These are the activations of a small neural network, seen along a few directions. Each row is one input.
In each table, some parts of the input vary, and every possible input appears once, in random order.
A made-up example of a description, with smaller parts first: one of 8 places around a ring, together with either a single point or one of 9 places along a line or (one of 2 separate values, together with one of 6 places along a line).
Shared parts are said once, and a part with two or three values counts as separate values.
In the rows, zero is written as 128.

Other details of the inputs shift rows strongly along two fixed directions, in all tables alike. That doesn't count.

A family of inputs:
row 1: [107 131 141 141 129 145 111 143 134 151 137]
row 2: [122 147 149 157 154  73 119 164 112  94 142]
row 3: [174 116  55 115 100 104 132  74 135 129 104]
row 4: [191 136  54 110 118 141 103 112 117 152  87]
row 5: [ 84 109 183 115 147 219 156 114 174 174 140]
row 6: [121 152 169 137 155  61 128 146 104 103 132]
row 7: [115 115 160 132 130 175 153 107 153 172 126]
row 8: [ 97 116 146 126  93 241 185 112 184 134 152]
row 9: [118 132 130 144 138  96 101 145  83 100 142]
row 10: [ 72  96 173 142 143 221 189 108 144 142 145]
row 11: [ 77 119 176 124 139 225 141 116 169 173 146]
row 12: [107 133 150 140 149 119 157 142 123 120 134]
row 13: [123 130 149  91 106 144 140 129 144 112 139]
row 14: [185 125  33 126 110 146 120 106 103 163 121]
row 15: [118 111 146 139 129 134 140 140 140 156 124]
row 16: [131 143 141 114 160  97 126 139 112 113 135]
row 17: [119 140 166 118 149 124 114 147 140 130 105]
row 18: [118 124 169 122 158  71 104 149  88  93 138]
row 19: [190 122  73 123 118 113 135  99 105 160 112]
row 20: [180 126  60 111 122 133 109 108 104 157 122]
row 21: [129 153 129 123 152  95 107 141 103 110 138]
row 22: [196 114  42 100  70 132 157 110 121 130 112]
row 23: [202 112  35 139 112 137 132 108 112 159 118]
row 24: [ 98 132 161 114 138  56  95 137 141  86 131]
row 25: [133 132 131 151 131 149 128 143 148 134 106]
row 26: [123 146 177 115 101  62 123 152 121  88 135]
row 27: [117 153 161 104 104  79  95 161 119  85 145]
row 28: [117 128 160 144 140  62 119 167 108 120 130]
row 29: [105 161 147 145 152  78 105 163 101  98 145]
row 30: [ 99 107 153 156 143 182 154 121 129 122 149]
row 31: [117 129 150 140 133 137 142 147 144 138  99]
row 32: [197 137  27 125 107 145 110 113 114 155  86]
row 33: [107 134 167 131 152  82  90 150  86  93 146]
row 34: [122 127 172 140 146  67 119 138  86  98 133]
row 35: [118 123 152 115 149 140 130 128 131 146 135]
row 36: [159 125  33 121  97 120 109  91 132 123 118]
row 37: [119 149 132 118  92 106 112 154 122  95 145]
row 38: [ 97 107 114 142 115 194 157  90 186 130 137]
row 39: [ 56 120 159 117 128 217 146  88 191 133 147]
row 40: [125 131 149 131 131 178 155 110 154 158  98]
row 41: [166 106  45 121 100 104 136  93 137 125 106]
row 42: [125 128 159 158 136  70  95 173 124 121 134]
Each input here is: one of 6 places around a ring, together with either one of 2 separate values or one of 5 places along a line.
Q: Changing only the place on the ring of 6 turns row 38 into row 24. The same change can be made to row 42. Which row results?
A: row 5
Q: Changing only the place on the ring of 6 turns row 39 into row 3. The same change can be made to row 20. Which row results?
A: row 19
Q: Start at row 40 and move only the place on the line of 5, one step at a time. The first step leads to row 7. Which rows follow, in order?
A: row 19, row 6, row 34
Q: List by row number the other rows that have the place on the ring of 6 in common with row 9.
A: row 1, row 14, row 29, row 32, row 36, row 37
Q: List by row number the other rows that have the place on the ring of 6 in common with row 22.
A: row 10, row 12, row 15, row 28, row 31, row 41

A family of inputs:
row 43: [ 53 135 185 125 117 225 166 112 195 145 149]
row 44: [115 146 165 127 153  93  98 154 119 121 114]
row 45: [104 132 178 125 153 108 114 144 111 126 149]
row 46: [ 83 116 178 154 157 152 149 124 150 141 134]
row 47: [168 109  84 142 128 113 134 113 113 152 118]
row 48: [120 150 166 129 148  97 104 163 115 121 117]
row 49: [156 136  74 113 103 121 129 106 119 120 134]
row 50: [158 132  68 109 111 120 129 112 126 115 137]
row 51: [122 128 173 129 141  84 126 161 106 127 130]
row 52: [ 98 137 188 131 143 174 134 148 145 145 135]
row 53: [137 141 106 115 112 105 116 135 146 116 128]
row 54: [158 126  72 138 141 129 120 110 102 133 116]
row 55: [ 52 132 177 123 128 222 174 108 180 129 166]
row 56: [119 136 170 126 144  88  97 155 119 134 131]
row 57: [111 132 158 151 144  86  96 156 124 131 133]
row 58: [161 129  75 139 135 127 112 118 119 145 101]
row 59: [113 143 163 125 160  95 107 145 102 109 130]
row 60: [164 109  85 116  96 115 134 108 125 117 110]
row 61: [ 94 125 165 154 155 139 144 131 137 129 122]
row 62: [ 73 107 179 125 122 195 171 116 179 122 140]
row 63: [144 108  83 136 132 179 143  95 123 162 137]
row 64: [145 127 120 117 135 115 120 139  94 137 136]
row 65: [120 110 104 116  96 241 196  69 174 163 128]
row 66: [160 119  81 113  93 125 111 114 132 123 110]
row 67: [118 138 167 126 139  93 102 169 113 133 129]
row 68: [117 147 164 127 155  98 112 155  98 109 132]
row 69: [161 124  82 114  91 123 111 112 130 125 111]
row 70: [170 126  77 142 130 134 123 125  98 135 129]
row 71: [ 97 116 167 154 141 138 148 146 131 141 137]
row 72: [145 114  84 136 135 176 132  97 144 171 114]
row 73: [174 117  94 116 137 114 133 105 113 151 108]
row 74: [157 139  76 112 101 120 122 117 141 131 122]
row 75: [ 57 109 197 130 115 226 182 103 184 133 142]
row 76: [ 95 130 166 124 120 105 105 153 150  98 132]
row 77: [163 130  78 116 103 110 144 110 134 124 122]
row 78: [169 123  80 145 132 122 140 121 109 139 104]
row 79: [104 128 156 124 118  91 105 143 119  84 141]
row 80: [104 127 152 122 125  90 107 147 124  82 144]
row 81: [166 124  86 118  94 105 132 108 120 119 113]
row 82: [114 136 165 124 159  89 104 140 106 118 138]
row 83: [162 129  72 139 136 132 125 120  98 132 118]
row 84: [123 132 164 160 144  89 124 163 113 115 130]
row 85: [110 144 160 130 117  75 129 143 134  98 135]
row 86: [107 129 152 150 145  93 110 161 100 118 147]
row 87: [129 124 130 117 142 164 128 111 142 162 119]
row 88: [127 111  94 112 108 228 195  79 181 155 133]
row 89: [105 134 148 121 130  87 111 151 129  83 149]
row 90: [173 129  80 143 123 132 115 133 115 148 113]
row 91: [ 89 116 133 116 107 242 172  80 165 144 147]
row 92: [106 145 160 127 110  86  99 148 134 101 128]
row 93: [159 137  79 114  93 120 117 112 132 131 115]
row 94: [102 146 155 126 118  87 111 140 119  92 146]
row 95: [160 107 103 115 128 170 159  95 129 172 121]
row 96: [180 132  89 117 130 126 121 127  90 135 126]
row 97: [163 120  76 139 120 126 116 133 113 157 116]
row 98: [120 136 187 135 146 109 133 158 117 122 131]
row 99: [137 129 107 114 113 107 111 137 145 111 125]
row 100: [165 133  76 140 130 131 117 128 115 145 103]
row 101: [159 118  74 136 141 123 117 105 106 141 125]
row 102: [134 125 113 118 105 114 115 119 116 102 132]
row 103: [ 99 126 167 126 127  97 134 149 149  93 138]
row 104: [ 91 128 188 130 157 159 153 127 142 136 123]
row 105: [124 141 171 132 151  88 127 157 108 115 118]
Q: Changing only one part turns row 103 into row 99. The same change can be made to row 61. Which row results?
A: row 58
Q: Changing only one part turns row 53 into row 88. The same change can be made to row 74. Which row results?
A: row 77
Q: What do these inputs look like to the network?
A: one of 3 separate values, together with either one of 9 places around a ring or (one of 2 separate values, together with one of 6 places around a ring)
Q: Which other rows does row 61 become when the choice among 2 separate values takes its other values? List them by row number.
A: row 104
Q: Start at row 98 and move only the place on the ring of 6, one step at a time. The first step leads to row 105. Which rows follow, in order?
A: row 104, row 73, row 95, row 51
Q: Which other rows does row 91 become when the choice among 3 separate values takes its other values? List them by row number.
A: row 81, row 92

A family of inputs:
row 106: [146 118  76 112 129 166 170  79 128 133 136]
row 107: [ 85 138 161 126 128 154 122 143 124  96 155]
row 108: [163 144  80 109 112 142 131 111 152 141 101]
row 109: [ 88 137 167 121 130 113  86 150 137 117 145]
row 110: [111 122 193 145 169 154 149 148 116 167 126]
row 111: [173 124  91 133 167 151 134 110 100 170 101]
row 112: [151 147 120 124 128  31  98 150  88  67 116]
row 113: [167 129  95 107  94 171 154 111 158 163 107]
row 114: [162 130  70 136  99 145 132 120 157 149 104]
row 115: [109 138 167 148 177 145 104 154  98 151 140]
row 116: [ 81 129 159 122 125 183 125 116 147 128 153]
row 117: [155 149  78 111 104 145 104 128 137 140 122]
row 118: [152 107  71 132 105 139 126 106 147 153 107]
row 119: [162 131 127 123 125  15 115 153  79  88 142]
row 120: [163 113  99 109 100 124 140 107 123 140 115]
row 121: [103 125 180 124 119 134 154 142 130 104 138]
row 122: [ 80 117 169 151 125 146 137 127 158 122 137]
row 123: [153 131 103 149 114  45 104 154  97  80 121]
row 124: [144 117  82 107 116 169 148  81 141 143 111]
row 125: [ 83 113 151 152 136 164 168 116 149 121 159]
row 126: [104 127 175 176 176 111 119 164 111 147 123]
row 127: [ 80 133 157 127 141 144 131 132 121 106 174]
row 128: [167 123 122 111 111  48  97 146 114 122 112]
row 129: [ 90 129 176 120 139 132 122 125 160 123 126]
Q: Changing only one part turns row 119 into row 127. The same change can be made to row 113. Which row results?
A: row 117
Q: What do these inputs look like to the network?
A: one of 4 separate values, together with either a single point or one of 5 places along a line
Q: Which other rows does row 129 become when the choice among 4 separate values takes its other values? List them by row number.
A: row 109, row 118, row 128

A family of inputs:
row 130: [105 139 163 133 126 105 115 148 144 115 130]
row 131: [ 81 115 168 132 123 218 170 109 182 151 132]
row 132: [140 127 131 143 147 124 116 142 102 149 126]
row 133: [105 137 173 125 136  85 113 151 115  95 141]
row 134: [166 124  84 119 113 105 130 118 114 127 118]
row 135: [112 143 174 151 164  95 113 167 102 121 128]
row 136: [108 138 176 152 162  84 106 155 105 125 125]
row 137: [161 127  79 115 114 114 115 115 109 118 126]
row 138: [111 126 168 142 164 108 115 148 117 139 131]
row 139: [136 117  80 113 107 225 161  83 164 165 126]
row 140: [108 134 177 149 163  84 102 156 107 130 130]
row 141: [104 134 163 125 134 110 119 140 122 100 145]
row 142: [176 126  87 132 146 117 120 136  96 149 114]
row 143: [ 97 131 154 139 128 106 117 145 136 105 136]
row 144: [112 136 167 152 155 118 117 155 106 135 129]
row 145: [106 135 164 127 132 105 128 141 125 106 143]
row 146: [171 128  88 136 148 112 122 120  99 147 106]
row 147: [169 132  87 114 109 107 118 121 122 133 113]
row 148: [135 130 132 115 122 114 124 130 123 122 123]
row 149: [170 123  59 121 108 123 128 106 116 128 123]
row 150: [106 106 128 128 120 225 182  89 164 150 137]
row 151: [ 79 117 166 133 124 220 165 110 186 150 134]
row 152: [177 117  69 120 106 118 134 110 121 137 107]
row 153: [106 140 166 123 128 110 108 147 139 113 130]
row 154: [ 98 137 158 125 130 111 110 144 129 105 139]
row 155: [103 133 160 135 131 105 126 141 128 102 145]
row 156: [106 133 167 121 133 107 122 143 124 109 135]
row 157: [132 127 126 127 123 111 133 127 122 115 134]
row 158: [ 83 121 171 118 125 223 162 108 175 151 135]
row 159: [ 79 111 166 131 128 217 179 106 171 145 139]
row 160: [167 134  84 115 109 109 114 122 126 132 114]
row 161: [ 97 136 155 135 128 106 116 145 134 107 139]
row 162: [ 79 123 175 122 131 196 166 115 161 139 145]
row 163: [152 108  71 113 101 235 176  73 166 177 115]
row 164: [162 131  80 113 111 114 108 121 120 125 116]
row 165: [168 128  59 115 107 125 121 108 118 132 121]
row 166: [175 121  88 132 142 117 115 134  95 155 117]
row 167: [170 126  60 116 109 124 126 105 113 128 125]
row 168: [175 124  64 115 111 123 131 104 111 128 126]
row 169: [134 132 130 119 121 111 128 131 126 124 125]
row 170: [173 123  87 130 150 110 120 124 102 150 109]
row 171: [103 128 159 139 132 105 127 141 129 100 142]
row 172: [133 129 129 125 119 109 130 131 128 124 123]
row 173: [159 121  76 129 112 108 122 116 116 118 123]
row 174: [100 133 157 139 127 106 114 148 143 109 131]
row 175: [ 99 143 165 136 129  83 104 158 135 102 135]
Q: What do these inputs look like to the network?
A: either (one of 2 separate values, together with one of 5 places around a ring) or (one of 4 places along a line, together with one of 9 places around a ring)
Q: Start at row 171 and move only the place on the ring of 9, one step at a time. The first step leads to row 173. Which rows follow, in order?
A: row 143, row 174, row 151, row 131, row 152, row 159, row 150
Q: Which other rows does row 140 become when the place on the ring of 5 takes its other values? List them by row number.
A: row 136, row 138, row 146, row 170
Q: Which other rows does row 144 become when the choice among 2 separate values takes its other values? List them by row number.
A: row 136
